[[ -6.11  20.96  18.35  11.62  -3.88  12.51]
 [  6.34 -18.87 -17.71  -5.67 -14.57 -12.38]] Answer: 11.62

[[-232.661    1.822   66.804  105.828  -66.364]
 [ 107.063  200.075  -26.059 -111.310  144.704]
 [-169.661   15.548   47.634  -38.169   12.843]] Answer: -26.059

[[ 1.239 -0.984 -0.236 -1.791]
 [-0.555  0.468  1.044 -0.298]] Answer: -0.984

[[-0.09 -0.03  0.10  0.11  0.06]
 [ 0.04  0.02 -0.03 -0.17 -0.01]] Answer: 0.10

[[-1.5  1.4  1.5  0.7  2.1  1.5]
 [ 1.4 -0.6 -0.8  0.1 -2.0 -0.7]] Answer: 0.7

[[-1.547  1.935  0.207  1.169 -0.121]
 [ 0.795  2.085 -0.406 -1.602 -0.640]] Answer: 0.207
---
[[  1  -1 -21  -4 -13   7  -2 -20  -1  -1  -9  -6  -5]
 [-16  -1   4  10 -23 -23 -26 -42  -1  -3  -8   6 -19]
 [ 25 -15 -12  -5  33 -21  -8  26 -17   0  14 -19  -6]
 [-16   0 -23 -12 -25  27  11 -18  -8   5 -17   5  -4]
 [  7  -5 -40 -17  -3  17 -13 -18  13 -11   3 -29  -1]
 [ -6 -20   3 -19   5   9  40 -10 -18 -16  -4  14   6]
 [  0  -7  -9   0   4 -17 -22  -4  -9   3   2 -12 -12]
 [ 29 -13 -15   7  15 -26 -26 -13   1 -12  11 -27  -9]
 [ -9  -3 -15 -16   5 -13 -23   0  -4   2   3 -14 -12]
 [ 28  -8  -6  21  15 -22  -2  11 -16  12   0  -4 -10]] => -4

[[-48   2  -2 -10  34  48  28   9   3 -30  26  22  17  41]
 [ 46  21  31  32   8  23  22   6   7  42  27  -1  13  30]
 [ 50  21   9  25  10  -2  34  31  30  18  -8  16   2 -16]
 [-33  12  15   6  30  49  10   9  10  -3  29  22  26  49]
 [ 46  22  34  32   8  22  21   6   6  43  27   3  13  33]
 [ 46  21  33  32   9  22  27   6  11  39  27   3  13  30]
 [-48   3  -3 -10  34  47  28   9   3 -29  26  22  17  42]
 [-49   2  -1 -10  34  47  27   9   4 -32  27  21  17  41]
 [-34  12  14   5  29  48  10   9   8  -1  29  23  29  48]
 [-48   2  -3 -10  35  48  27   9   2 -31  27  21  17  42]] => 17

[[4152 3987 5640 4822 5630 5485 6510 5359 4030 5532 4606 5373 5974]
 [2597 5682 4891 4815 5647 7717 5107 4817 4717 4230 5152 5002 3836]
 [7265 4650 5744 4824 4132 4636 4673 4859 5146 4692 5843 4987 5968]
 [6115 5218 5596 6072 4393 5273 3673 5571 4066 3619 5250 5625 6361]
 [2988 4844 5395 5197 4574 6845 4968 6231 5386 5886 4310 4440 4300]
 [5796 5469 4676 5441 7038 5067 6188 5521 5074 2382 5068 4710 4576]
 [7199 4027 5573 4399 6799 4902 4401 4377 5249 3267 5176 4179 5436]
 [8287 5803 5446 4982 3587 5571 3335 4802 4488 4623 5125 4048 3754]
 [4678 4862 4576 5269 3371 5797 2185 3985 4652 5284 6209 3817 4519]
 [3029 4855 5642 5210 6274 7064 7395 5202 5975 2854 4016 6621 5667]
 [5264 5914 4367 5210 5542 7665 3189 6251 4282 3491 5680 4204 5876]] => 4204

[[-16 -18  -9 -11 -19 -27  -9   1  -7 -16]
 [ -3 -14  -8   2  -3  -1  -9 -14 -14  -9]
 [ 11  -2  -5  13  16  29  -7 -29 -18   3]
 [-21 -23 -10 -15 -25 -38 -10   5  -6 -21]
 [-10 -15  -8  -6 -11 -15  -9  -5  -9 -12]
 [  0  24  -1 -18   2  12   1  -3   7  12]
 [  0 -14  -8   7   2   6  -9 -19 -17  -8]
 [  4  20  -1 -10   7  19   0 -10   1  11]] => 1

[[106 115 104 115 122 123 138 110  88 116 121 112 117]
 [110 112 110 113 116 115 116 113 106 113 115 112 112]
 [106 106 114 115 124 123 123 116 102 118 115 111 109]
 [112 112 112 113 113 115 116 113 111 113 112 112 112]
 [106 114 104 115 122 123 138 110  93 116 121 112 117]
 [109 113 108 113 116 115 123 110 102 114 117 112 115]
 [103 104 114 115 130 126 123 119  97 121 115 112 109]
 [115 112 119  79 120  73  58 157  79 114 125  99  75]
 [112 112 112 109 113 107 109 116 111 113 112 111 109]
 [ 89 120  80 120 147 149 203 107  32 126 148 111 131]] => 111

[[698 646 997 452 696 186 572 139]
 [215 673 539 627 322 251 428 389]
 [219 342 196 478 281 355 302 420]
 [ 95 715 479 548 179 289 413 454]
 [403 360 400 436 432 319 367 321]
 [421 374 392 759 576 233 362 298]
 [459 318 422 314 436 344 372 300]
 [389 301 303 574 476 301 331 329]
 [441 336 426 299 413 348 375 309]] => 375

[[416 607 536 388 591 613 638 297 549 506 525 407 607 501 554 400]
 [566 431 315 267 615 578 345 379 357 695 381 311 603 731 400 539]
 [346 281 385 538 213 241 316 541 400 430 382 594 453 305 476 484]
 [355 277 410 535 356 319 328 659 282 552 404 437 535 416 463 514]
 [666 532 417 417 441 710 659 230 365 564 582 488 646 659 585 351]
 [451 592 439 394 511 631 495  16 576 575 400 564 607 474 447 428]
 [309 578 541 491 491 598 625  96 665 509 449 548 659 360 487 422]
 [289 544 567 487 469 493 486 137 733 413 409 650 576 266 416 453]
 [725 614 480 320 397 391 492 831 405 243 616 391  62 538 532 452]] => 532
---
Input: [-12 -33 -55 -77  -4]
Output: -55
Input: [-30 -52 -77 -37  11   4 -24]
Output: -77
Input: [ 80  25  67 -16 -40  51]
Output: 67
Input: [ 4  2 72 -6 17]
Output: 72
Input: [ 27  32  83 -75]
Output: 83
Input: [-59  -4 -58 -54 -66 -62 -40]
Output: -58
Input: [ 30  48 -60  51]
Output: -60
Input: [-44  -2 -27  33  -6  23  72]
Output: -27
---
[[ -9  -7 -49 -17]
 [ -8 -23 -62  -6]
 [ -8 -16 -56 -20]] => -56

[[-22  43  -8  -1 -35]
 [-17  30 -53 -68  32]
 [ -4  20  43 -21  20]] => 43

[[ 18 -26  24 -32  -5 -26  16]
 [-11  16  48  30 -32 -54  21]
 [ 24 -29  12 -38  62   3  54]] => 12

[[ -2   3 -31 -35  -1  17  11]
 [  1  -1  -1  -1   0   0   0]
 [ 18 -63  -6  12  13  19   6]] => -6

[[-41 -10  27  61  22]
 [ -7 -25  11  61  39]
 [ -7 -40  10  61  35]] => 10

[[  1  41  55 -27 -29  59]
 [-28 -13  11 -21 -24   3]
 [ 22  -6 -31  31  34 -27]] => -31

[[-30   5  -9 -12 -23 -31]
 [-40  76  55 -16 -36 -39]
 [ 67 -17   2  40  56  69]] => 2
---
[ 35  67  77  31 -49  15 -68] --> -49
[ -7  50 -60  15  -6 -18] --> 15
[-15 -20  39 -61] --> -20
[ -9 -57  48  51  31  67  49] --> 31
[ 12 -20  74  18 -16 -56  34] --> -16
[ 45 -15 -23  -6 -60] --> -23
